A small network was shown many inputs. Here are its activations along a few directions, one row for each input.
Each table varies a few parts of the input and shows all the possible inputs, shuffled.
Descriptions start from the smaller parts, as in this example, which fits no table here: one of 2 separate values, together with either a single point or one of 9 places around a ring or (one of 5 places around a ring, together with one of 6 places along a line).
Shared parts are said once, and a part with two or three values counts as separate values.
In the rows, zero is written as 128.

Other details of the inputs vary at random and push rows far along three fixed directions, the same in every table; ignore that.

Table:
r1: [ 86 139 110 142 156  94 181 156 109  51 191]
r2: [109 181 122 141 116  95 180  73  80 107 108]
r3: [185 157 126 101 102 126  87  85 102 145  53]
r4: [153 126  65 144 178  85 148 144 132 141 197]
r5: [ 67 115 121 143 107 113 190 144 112  74 137]
r6: [151  84 171 104 108 182  54 152 135 128 114]
r7: [ 99 101 169 112  73 156 117 176 136 121 167]
r8: [114  56  91 128 140 121 145 186 167 145 208]
r9: [190 122 128 124 202 112  95  48 139 212 106]
r10: [144  63 153 126  55 181  71 210 171 189 109]
r11: [181 100 123  93 194  99 124  77 129 154 157]
r12: [ 97 162 155  80  79 121 109 113 145 130  94]
r13: [158  66 175 129  67 195  75 201 148 183 156]
r14: [107  59 170 132 118 184 111 188 142 144 205]
r15: [ 62 120 169 146 104 154 134 151 143 113 163]
r16: [156 162 125  60 112 106  73  77 142 132  54]
r17: [ 52 113 110 164 152 116 186 138 137  93 161]
r18: [ 96 141  93 193 190  90 179 131 121 103 190]
r19: [108 143 151  93  75 119 133 109 128 108  37]
r20: [128 122  76 112 185  83 148 153 151 114 211]
r21: [157 132 139 130 151 120 107  65 143 182  33]
r22: [ 65 152 119 167  89 136 184 125  90 104  91]
r23: [117 158 124 153  80 130 135 126  83  86 106]
r24: [164  86 152 126  54 188  47 207 158 167 129]
r25: [177 219 149 144 103 162 149 112 155 135  86]
r26: [126 156 120 137 114 110 146 139 110 112 111]
r27: [203  69 106  96 188 129  80 119 136 150 165]
r28: [104 157 138 145 113 136 153 103  94 133 119]
r29: [201  90  82 145 228  93 138 124 125 160 201]
r30: [127  98 194 111 129 170  57 163 174 143  98]
r31: [ 74  95 150 138  97 158 143 158 128 107 120]
r32: [ 96 124 133 173 123 146 145 173 107 107 166]
r33: [106 126 119 144  73 134 154 152 111 125  97]
r34: [ 69 168 136 117  96 108 162 154 115  58 130]
r35: [223 102  79  71 210  95  86  72 138 168 142]
r36: [157 152 106  91 229  80 131  49 118 125  97]
r37: [125 120 147 120 147 141  86 111 141 118 115]
r38: [147  79  71 174 183  98 187 139 116 141 196]
r39: [115 220 125 124 103 116 131  44  64  91  18]
r40: [149 158 138  99  98 121 102  93 136 173  71]
r41: [167 202 133 125 150 149 156 115 171 121 141]
r42: [ 64 180 112 182 105 124 157 117  94  79 128]
Description of these inputs: one of 2 separate values, together with either a single point or (one of 4 separate values, together with one of 5 places along a line).
The inputs of r32 and r36 match in every part but the choice among 2 separate values. If r39 is changed in the same way as r32 into r36, which row does it become? -> r6
Change only the choice among 2 separate values in r4. List by row number the other rows that result. -> r20
Change only the place on the line of 5 in r14. List by row number the other rows that result. -> r7, r11, r12, r15
Change only the choice among 4 separate values in r27. List by row number the other rows that result. -> r1, r5, r11

Table:
r43: [ 58 167 176 111  78 124 146  84 104  88  45]
r44: [ 85 189 193  85  48 136  95 113 129  81   8]
r45: [141  99 108 166 151 135 148 147 120 149 160]
r46: [ 47 153  92 156 179  84 224 109 101  57 210]
r47: [ 88 181  60 174 173  67 228  81  88  96 151]
r48: [176 103  98 130 158 122 123 127 135 171 171]
r49: [163  89 125 149 151 152 108 162 137 154 185]
r50: [181 126 137 124 160 135 102 102 150 172 100]
r51: [119  93 101 123 152 103 137 140 131 125 161]
r52: [130  79 150 156  83 190 103 230 158 140 213]
r53: [ 83 128 164 163  48 173 118 170 113 110  94]
r54: [ 24 151 162 125  44 137 141 149 108  68  87]
r55: [134  84 124 113 119 131 114 160 138 129 151]
r56: [160 132 133 125 125 144 113 139 151 151 138]
r57: [173 115 119 137 160 136 121 136 155 163 159]
r58: [194 149 139  62 158 116  81  70 141 147  58]
r59: [ 75  59 146 154 103 168 122 246 157  98 241]
r60: [192 106 136  68 204 112  65  70 156 177  98]
r61: [158  68 148 141  95 178  85 191 142 169 167]
r62: [129 100  78 127 163 102 161 141 117 113 194]
r63: [ 78 153 170  94  61 125 107 112 119 100  34]
r64: [ 65 172 166 153  29 165 138 174 109  75 115]
r65: [121 187  58 142 172  66 204  68  99 115 146]
r66: [197 138 144  59 160 113  72  73 151 154  56]
r67: [183 122 141 126 152 142  98 110 139 168  93]
r68: [148 128 111 139 142 119 131 106 104 144 122]
r69: [111 194  62 151 173  64 214  65  96 109 132]
r70: [171 119 140 129 144 146  88 110 137 159  96]
Describe the family of inputs behind these rows. -> one of 2 separate values, together with either a single point or one of 5 places along a line or one of 8 places around a ring
The inputs of r60 and r54 match in every part but the choice among 2 separate values. If r46 is changed in the same way as r60 into r54, which row does it become? -> r43
Change only the place on the line of 5 in r62. List by row number the other rows that result. -> r51, r54, r55, r63
